A small network was shown many inputs. Here are its activations along a few directions, one row for each input.
Each table varies a few parts of the input and shows all the possible inputs, shuffled.
A made-up example of a description, with smaller parts first: one of 5 places around a ring, together with either a single point or (one of 2 separate values, together with one of 4 places along a line) or one of 11 places around a ring.
Shared parts are said once, and a part with two or three values counts as separate values.

Other details of the inputs vary at random and push rows far along two fixed directions, the same in every table; ignore that.

Table:
r1: [ -1.8   1.8 -12.6  -5.6 -28.4  11.2  20.2  -0.1 -16.9  13.8  -3.9]
r2: [ 11.2  11.6 -26.5 -19.8 -27.4  -6.6  17.8   0.4 -13.2  14.7  -0.8]
r3: [-13.6  11.0 -25.3   1.0  29.9   1.4 -36.0  19.0  10.5 -14.3  14.9]
r4: [ 17.0  16.3  -4.4 -19.8 -23.8  -2.0  16.2   6.8  -9.2  14.3  -0.1]
r5: [ -4.1  -0.3 -39.7 -28.2 -17.7  15.1   9.7  -6.6  -1.9  15.0 -23.5]
r6: [ 15.4  11.3 -34.5 -22.0 -24.8   7.0   5.9  -3.4 -18.6  -8.0   0.0]
r7: [ 1.2 -1.4 81.2 44.5 18.7  1.1 -2.3  5.0 20.7  5.3 -3.0]
r8: [  2.0  15.0 -43.1 -36.3 -23.6   1.9   9.4  12.2 -15.8  11.1   6.7]
r9: [-15.5   4.4 -40.5   3.3  29.5  10.1 -43.3   8.9   1.1 -32.2  13.7]
r10: [ -3.5 -14.7  67.5  25.4  26.2   3.2   0.9 -10.3  31.5   8.1 -22.7]
r11: [  1.3  18.3 -27.4   3.9  28.3  -3.2 -41.0  14.1  11.0 -18.7  11.0]
r12: [  0.5 -26.1  40.4  -6.3 -23.5  -1.5  48.9 -21.2   5.2  35.0 -29.6]
r13: [-14.9 -16.3  17.4  27.4  34.5  -8.8 -21.9  -2.0  13.1 -15.7  10.7]
r14: [  2.1  -9.4 -38.4 -26.6 -18.9  -6.7  13.2  -9.4 -19.4  -7.2   6.5]
r15: [ 10.0   0.5 -10.4  -8.4 -28.4   2.2  21.0 -10.3 -18.7   3.2  -4.7]
r16: [  8.0   5.8 -12.9  -5.5 -27.1  -3.3  17.9  -4.4 -12.7  14.6  -4.7]
r17: [ 11.6 -10.9  77.1  21.4 -37.1   1.9  56.0 -12.5  -7.6  33.1 -14.9]
r18: [ -9.4 -15.7  61.1  26.0  26.6 -15.5   2.5   3.8  19.8   5.2   8.0]
r19: [ -7.5 -11.4  43.1  11.2  28.0 -17.0  -3.9   6.3  16.8  -0.9  13.6]
r20: [ 13.5   9.7 -17.2  -4.6 -31.8   7.0  16.5  -4.9 -17.7  10.2  -8.0]
r21: [ -0.1   3.9  14.8  24.6  28.4   5.8 -30.4   2.6   9.8 -25.3   5.1]
r22: [  0.5   4.0 -35.2 -25.9 -24.0  11.6  10.4   1.3 -19.8  -4.4   3.9]
r23: [ -1.0  12.6 -22.6  -5.0  31.7 -10.9 -36.7  12.3  11.2 -19.5  17.0]
r24: [ 11.6   5.1 -35.7 -24.5 -24.3   0.9  10.5  -7.5 -19.7  -7.2   2.3]
r25: [-18.7   3.5  -0.9  21.8  38.3   4.4 -40.6  15.2  16.1 -17.2  12.2]
r26: [ -3.3   7.3 -39.8  -2.8  36.1   8.2 -47.2  -1.9  22.0 -20.9 -13.4]
r27: [-14.8 -12.4  11.1  22.2  32.9 -12.9 -23.1   1.9  14.3 -11.6  11.0]
r28: [  2.4 -23.4  53.5   8.6 -28.3  -4.7  49.4 -15.1 -11.7  19.6  -7.2]
Description of these inputs: one of 4 places along a line, together with either a single point or one of 6 places along a line.
The inputs of r27 and r16 match in every part but the place on the line of 4. If r13 is changed in the same way as r27 into r16, which row does it become? -> r17
Start at r3 and move only the place on the line of 4, one step at a time. The first step leads to r11. Which rows follow, in order? -> r2, r18

Table:
r29: [ -1.9 -18.7   7.1   9.3  -4.8  -8.1   4.9  11.7 -25.7  -9.7  35.0]
r30: [  9.1 -28.7  26.3  15.6  16.1   4.8   5.5 -13.9   3.2  -7.3 -13.5]
r31: [  0.5   9.6  -1.6  34.8   6.3  10.1 -15.3  14.6 -16.3 -17.1  15.1]
r32: [ -6.8 -11.3  29.6   3.3  -4.4 -20.4  17.9   7.5  11.3  30.0  -5.0]
r33: [ 10.3  12.8  16.5  15.6   7.4  -5.5 -17.6  -3.9  16.2 -13.2   1.0]
r34: [  9.7  -1.9 -68.7   0.0 -11.0   5.3 -24.8  -8.6 -13.8 -24.3  -0.5]
r35: [ -6.8  -9.2  53.2  13.7  14.4  -5.6   9.3  10.9  23.0  32.8 -13.9]
r36: [11.1 -3.5 38.6  4.7 28.6 -5.0 -2.6 -8.8 20.1 -6.0 -7.5]
r37: [ -5.6   8.3  17.5  -6.0 -20.9  17.8  24.2  -9.2  -1.5  26.7 -19.2]
r38: [ 17.4  11.3 -33.7 -32.3 -29.4   0.9   6.6 -16.7 -15.4  -8.6 -14.8]
r39: [  6.8  28.8 -34.7  -3.8 -36.9  12.5  13.0   7.0 -35.7  -3.9   8.2]
r40: [-18.3 -21.8 -13.5   4.7   5.6  13.0  -1.6   0.7   0.5   8.9 -13.4]
r41: [-17.2   2.9  -3.8 -18.5 -13.2  12.1  17.0  -4.9  -0.1  19.1 -15.5]
r42: [ -0.9   4.5   0.3  10.0 -15.2  15.2   5.8 -11.3  -4.0   3.2 -10.0]
r43: [  3.2 -22.7  26.7  33.0  40.4  -0.4 -38.6  -4.6  15.6 -33.2  -6.7]
r44: [-10.5 -16.5  14.6  24.5  12.2  17.9  -5.7  -1.9   5.3  10.2 -14.9]
r45: [  5.2  31.9  -7.4  29.9  35.1  -8.8 -45.7  30.7   4.7 -20.8  24.7]
r46: [-11.4  14.6 -20.1   2.0  31.6   8.2 -35.3   5.8  17.9  -2.3  -3.5]
r47: [  4.7 -17.0   8.3  -4.8 -16.8  26.0  16.0  20.5  -6.9   7.7  -5.1]
r48: [ -0.9 -20.3  39.4   4.8  -4.3  -4.2  34.4 -21.3  -1.2   7.1  -8.5]
r49: [ -7.8   4.9 -58.1 -20.5   0.4  -8.0 -22.6  12.5 -29.6 -30.4  43.3]
r50: [  6.8  -8.3  38.2 -13.6 -30.5  -4.7  58.4 -25.8 -10.1  23.9 -12.3]
r51: [-14.8 -25.1 -28.1   6.1   8.2 -10.7  -3.3  -6.8  -2.7 -10.6   6.7]
r52: [-19.3  10.8 -84.7 -33.6   5.1 -12.6 -26.0   3.8  -0.4  -9.0   8.1]
r53: [  1.0 -15.6  29.8  12.5  33.6   4.5 -12.9 -12.6  15.4 -21.1  -8.0]
r54: [ -5.8  -0.4  67.6  22.6  25.9 -17.3  -7.3  18.2   4.2 -11.7  43.1]
r55: [ 23.3   4.7  14.2 -25.5 -35.1   9.5  33.4  26.0  -4.9  34.6  -7.0]
r56: [  6.0   6.9  46.2  37.6  28.9  -5.8 -22.6   7.7  27.2   7.5  -0.9]
r57: [  1.0  18.3  -7.0  -2.5 -21.0  13.1   8.0 -11.9  -4.5   7.6  -7.5]
r58: [ 12.6  35.8   0.7   3.6 -27.2   3.5  16.5  12.8 -21.5   7.1  10.0]
r59: [-32.1 -10.1   6.0  16.6  48.2  12.1 -37.8   4.4  25.2 -15.1  -2.4]
r60: [-19.3 -15.5  -0.4 -11.5 -26.0  -1.0  29.1  -9.2  -7.3  16.9  -8.6]
r61: [-19.1  -1.6 -13.7  -5.9  13.0 -11.5  -5.6  -8.3   8.1 -13.4  10.8]
r62: [  8.9  -9.8  20.4  -7.7 -29.2 -25.7  45.6  -3.0  -1.4  35.7  -2.8]
r63: [ 21.6   1.8 -31.0 -16.9  21.1 -14.1 -18.0  -0.2   8.2  -6.0  -4.6]
r64: [ -9.4   2.4   3.7 -17.0 -13.8   4.8  21.6  -0.4   3.7  29.6 -16.3]
r65: [  2.3  31.2  26.8  16.3 -17.5   9.9  12.9   9.3 -16.0  -1.9  10.4]
r66: [  3.8  22.4 -26.2  -1.7  -2.6   4.5 -13.9  -3.1   3.1   1.2  -2.3]
r67: [-15.9 -17.4 -83.0 -27.5 -29.9  -2.7   8.0  -5.0 -24.7   6.4  -5.0]
r68: [ 36.4   1.5  11.6 -18.4 -38.1 -14.8  29.3  -5.7 -10.0  24.3 -21.6]
r69: [ -8.7  -5.4  30.1  19.8  60.1 -16.7 -29.3  -4.7  30.8 -21.5  11.2]
r70: [ 23.8  13.8 -23.3  -2.0 -14.2 -13.5  -9.6   0.8   1.6   2.1  -1.2]
r71: [-19.3  -4.9  19.2  18.3  47.9 -20.2 -26.9   1.8  30.4 -19.3  16.6]
r72: [ 11.2  -3.2  36.0  14.6 -30.2   6.0  23.0 -16.8  -3.2   1.5 -12.0]
r73: [ 12.3   2.6 -55.5 -25.6 -13.2   2.5 -15.0 -14.1 -14.8 -23.4 -11.2]
r74: [ -1.9  -2.1   7.9  -9.0 -38.4  21.1  37.6 -12.0 -13.4  33.0 -25.0]
r75: [ 14.8   4.0   1.6 -13.4 -22.1 -24.7  17.2  18.7 -23.9  11.9  35.6]
r76: [-23.3   0.3 -27.6 -21.0 -10.7  -4.2   4.7  -4.1  -2.0   3.9  -0.7]
r77: [  5.6  10.2 -63.4 -32.8  13.8   2.5 -21.7 -14.0  -2.9 -26.2  -1.7]
r78: [  3.0  15.2 -20.0 -22.0  10.4  16.4 -20.0  28.6   9.3  -8.2   7.2]
r79: [ 28.8   3.4  28.5 -18.2 -40.6  -5.1  38.5 -15.2  -9.2  19.5 -22.6]
r80: [-5.7 -9.5 54.2  9.7 11.2 26.6  1.3 22.4 14.0 -3.3 -1.1]
r81: [ -1.3  -4.8 -28.5  17.8  -0.2  13.0 -17.3  -6.2  -4.8  -6.6  -5.0]
r82: [  3.1   5.1  38.4 -15.2 -20.8  25.3  26.4  17.2   1.4  13.5  -5.4]
r83: [ -5.6 -34.5  44.8  32.1  31.7  -6.3   3.8 -13.3  10.4  -7.4  -1.8]
r84: [  3.6  16.6 -16.6   3.1   1.1   2.5 -23.3  -9.5   5.5 -23.5   2.6]
r85: [  6.0   8.5  -6.9  -2.8  -2.1   0.4   0.2   6.8   6.3  29.4 -13.0]
r86: [-10.4  11.3 -19.4 -10.6   9.6  -9.8 -20.1  13.7 -17.0 -26.7  45.2]
r87: [  5.2  -5.8   2.5   8.1  41.5 -25.0 -21.5   1.1  20.3  -6.8   7.8]
r88: [-19.3 -10.9 -29.8  -4.6  10.9  -9.5  -8.5  -8.5   2.0 -16.9   9.7]
The inputs of r46 and r74 match in every part but one. If r66 is changed in the same way as r46 into r74, which row does it become? -> r42
The inputs of r43 and r68 match in every part but one. If r51 is changed in the same way as r43 into r68, which row does it become? -> r62
What is each input in this table made of? -> one of 5 places along a line, together with either one of 3 separate values or one of 9 places around a ring
Which other rows does r31 become when the choice among 3 separate values takes its other values? List them by row number. -> r29, r47
Start at r29 and move only the place on the line of 5, one step at a time. The first step leads to r49. Which rows follow, in order? -> r86, r54, r75
Start at r38 and move only the place on the ring of 9, one step at a time. The first step leads to r84. Which rows follow, in order? -> r57, r37, r41, r76, r61, r50, r77

Table:
r89: [ -4.6   3.9  80.5  38.4  36.8  -0.8 -15.5  17.7  27.1  -1.5  11.3]
r90: [ -8.8 -22.6  97.0  28.9   4.0   6.9  32.2  -4.2  20.1  26.7 -18.9]
r91: [  3.7  28.8 -59.2 -10.8  28.8  -5.5 -50.5  17.6   6.8 -24.9  15.9]
r92: [ 10.0  12.1 -20.1 -25.4 -50.4   5.5  36.4   5.7 -28.4  23.0   1.0]
r93: [  2.8   0.4 -60.5 -13.9   5.5   3.8 -25.6 -13.5  -2.7 -21.0  -9.3]
r94: [-12.7  -2.5 -62.5   0.4  35.5   4.0 -50.5  -4.5   6.1 -35.3   1.0]
r95: [  8.3  12.9 -46.2 -27.3 -48.5   6.4  25.9   2.4 -33.5  10.8   5.9]
r96: [  9.9  -6.2   3.9 -22.7 -45.9 -17.9  50.1  -3.6 -28.1  21.9  12.1]
r97: [ -9.8 -13.5  77.4  30.0  31.1   3.4  -2.6   0.6  34.1  10.7 -12.7]
r98: [ -8.2  -4.0 -42.6 -15.6  -8.3   8.6  -0.2  -8.0  -6.8  -0.6  -8.2]
r99: [ 17.8  15.8 -38.1 -14.1 -24.7   2.8   1.5  -3.2 -21.7  -8.9   5.3]
r100: [ -6.7   3.7  12.5  31.2  38.1   0.2 -38.2   9.4   8.8 -31.5  20.0]
r101: [-21.2 -24.7  15.9  19.5  57.2 -19.5 -36.0  -0.3  26.6 -25.2  13.6]
r102: [ 19.5  -4.2  41.8 -18.7 -59.2   2.1  73.0 -16.3  -8.4  55.8 -36.9]
The inputs of r94 and r100 match in every part but one. If r97 is changed in the same way as r94 into r100, which row does it become? -> r89
What is each input in this table made of? -> one of 2 separate values, together with either a single point or one of 6 places along a line
Which other rows does r102 become when the choice among 2 separate values takes its other values? List them by row number. -> r91
